a =
[[125 135 144 132 147 111 140 113 125 139 133 141 125]
 [135 149 123 142 127 133 132 122 111 114 122 123 131]
 [128 136 135 128 142 121 139 125 138 137 131 125 126]
 [135 114 122 119 109 140 117 139 144 122 116 118 124]
 [122 116 134 134 121 127 131 138 144 124 128 117 142]
 [137 124 142 123 112 119 118 125 130 115 119 125 120]
 [132 138 128 142 124 134 138 141 140 116 128 104 144]
 [132 124 108 130 131 146 141 119 118 135 113 134 121]
 [125 114 111 127 119 138 125 142 138 130 128 123 137]
 [121 144 131 117 138 127 111 131 118 131 147 135 123]
 [130 143 130 138 131 127 125 123 109 119 131 127 133]]
Rows and columns are counted from 0.
(0, 0): 125
(4, 6): 131
(8, 8): 138
(10, 1): 143
(0, 6): 140
(0, 9): 139
(5, 8): 130
(2, 4): 142
(2, 11): 125
(10, 11): 127
(9, 5): 127
(0, 12): 125
(9, 10): 147
(0, 2): 144
(3, 0): 135
(6, 6): 138
(5, 6): 118
(6, 5): 134
(1, 3): 142
(10, 2): 130
(4, 1): 116
(6, 1): 138
(2, 2): 135
(8, 3): 127
(1, 8): 111
(0, 5): 111
(7, 11): 134
(8, 7): 142
(10, 5): 127
(4, 0): 122
(3, 8): 144
(3, 2): 122
(9, 11): 135
(4, 3): 134
(3, 1): 114

B =
[[126 126 127 127 127 124]
 [101 128 122 149 118 103]
 [125 129 128 133 127 127]
 [124 127 127 133 126 124]
 [124 129 128 136 126 126]]
B[0, 0] -> 126
B[:, -6] -> [126, 101, 125, 124, 124]
B[-4, 2] -> 122
B[-5, -5] -> 126
B[-2] -> [124, 127, 127, 133, 126, 124]
B[-5, 2] -> 127
B[-4, -2] -> 118
B[3, 2] -> 127
B[2, -2] -> 127
B[2, -1] -> 127
B[:, 5] -> [124, 103, 127, 124, 126]
B[-4] -> [101, 128, 122, 149, 118, 103]

A =
[[137 133 127 135 139 137 131 131 139 120 129 151]
 [142 127 135 131 143 142 131 127 146 125 125 141]
 [142 138 137 102 111 101 121 130 144 119 130 106]
 [145 107 150 139 145 141 129 129 145 136 140 126]
 [149 121 155 141 149 147 112 115 146 145 151 126]
 [137 108 142 128 125 122 120 128 135 134 138 110]
 [118 127 130 146 138 146 133 128 110 142 130 109]]
A[-7,-12]: 137
A[-2,0]: 137
A[0,4]: 139
A[-7,10]: 129
A[-5]: [142, 138, 137, 102, 111, 101, 121, 130, 144, 119, 130, 106]
A[-7]: [137, 133, 127, 135, 139, 137, 131, 131, 139, 120, 129, 151]
A[-4,2]: 150
A[-7,-11]: 133
A[1,6]: 131
A[-6,-5]: 127
A[-1,4]: 138
A[-3,11]: 126
A[:, 4]: [139, 143, 111, 145, 149, 125, 138]
A[:, 1]: [133, 127, 138, 107, 121, 108, 127]
A[-4,10]: 140
A[3,3]: 139
A[-3,5]: 147
A[6,-7]: 146
A[1,-1]: 141
A[4,0]: 149
A[6]: [118, 127, 130, 146, 138, 146, 133, 128, 110, 142, 130, 109]
A[5,-5]: 128
A[6,-4]: 110
A[-2,6]: 120
A[:, 0]: [137, 142, 142, 145, 149, 137, 118]
A[3,7]: 129
A[6,-11]: 127
A[-5,-7]: 101
A[3,4]: 145

arr =
[[127 111 120 112 143 126 132 135 132 124 117 139 143 135 144]
 [123 118 124 124 144 130 125 133 123 121 118 139 138 130 145]
 [133 136 131 134 111 123 130 121 134 129 140 112 116 122 117]
 [134 137 137 132 120 127 128 119 133 125 134 114 122 131 113]
 [129 141 134 128 109 138 128 128 140 136 141 112 122 132 104]
 [129 127 128 131 123 123 123 122 126 121 139 131 122 137 126]
 [127 133 134 128 109 127 138 129 134 134 141 116 117 127 110]
 [129 135 135 133 128 129 129 127 129 122 125 128 134 127 130]
 [134 136 127 134 126 122 128 122 120 125 125 131 130 124 129]
 [117 121 120 125 133 138 127 140 123 133 124 141 140 138 134]
 [125 119 128 126 139 127 127 137 128 128 125 136 136 126 136]
 [119 128 126 130 125 145 132 138 119 127 133 133 137 126 127]
 [132 125 123 124 131 122 125 128 135 124 125 124 131 127 127]
 [134 139 134 131 121 120 123 123 127 129 140 122 111 121 124]
 [128 135 129 130 125 128 128 128 128 127 130 128 124 121 131]
 [127 127 124 127 138 133 123 131 125 127 126 136 123 126 136]]
arr[0, 0] = 127
arr[:, -11] = [143, 144, 111, 120, 109, 123, 109, 128, 126, 133, 139, 125, 131, 121, 125, 138]
arr[9, 3] = 125
arr[-11, -7] = 126
arr[6] = [127, 133, 134, 128, 109, 127, 138, 129, 134, 134, 141, 116, 117, 127, 110]
arr[7, 2] = 135
arr[15, -15] = 127
arr[3] = [134, 137, 137, 132, 120, 127, 128, 119, 133, 125, 134, 114, 122, 131, 113]
arr[-15, 12] = 138
arr[-1] = [127, 127, 124, 127, 138, 133, 123, 131, 125, 127, 126, 136, 123, 126, 136]
arr[-3, -5] = 140
arr[-12, -5] = 141
arr[-4, 11] = 124
arr[4, 9] = 136
arr[11, 10] = 133
arr[:, 2] = [120, 124, 131, 137, 134, 128, 134, 135, 127, 120, 128, 126, 123, 134, 129, 124]
arr[-13, -10] = 127
arr[13] = [134, 139, 134, 131, 121, 120, 123, 123, 127, 129, 140, 122, 111, 121, 124]
arr[:, 14] = [144, 145, 117, 113, 104, 126, 110, 130, 129, 134, 136, 127, 127, 124, 131, 136]
arr[:, -2] = [135, 130, 122, 131, 132, 137, 127, 127, 124, 138, 126, 126, 127, 121, 121, 126]
arr[2, 11] = 112
arr[-13, 3] = 132
arr[-10, -9] = 138
arr[-9, 3] = 133
arr[-12, 14] = 104
arr[1, 6] = 125
arr[-8] = [134, 136, 127, 134, 126, 122, 128, 122, 120, 125, 125, 131, 130, 124, 129]
arr[-14, 7] = 121
arr[-2, -4] = 128
arr[:, -4] = [139, 139, 112, 114, 112, 131, 116, 128, 131, 141, 136, 133, 124, 122, 128, 136]
arr[-9] = [129, 135, 135, 133, 128, 129, 129, 127, 129, 122, 125, 128, 134, 127, 130]
arr[8, 7] = 122
arr[-15, 14] = 145
arr[:, 5] = [126, 130, 123, 127, 138, 123, 127, 129, 122, 138, 127, 145, 122, 120, 128, 133]
arr[-7, 14] = 134
arr[1, -15] = 123
arr[1, -5] = 118
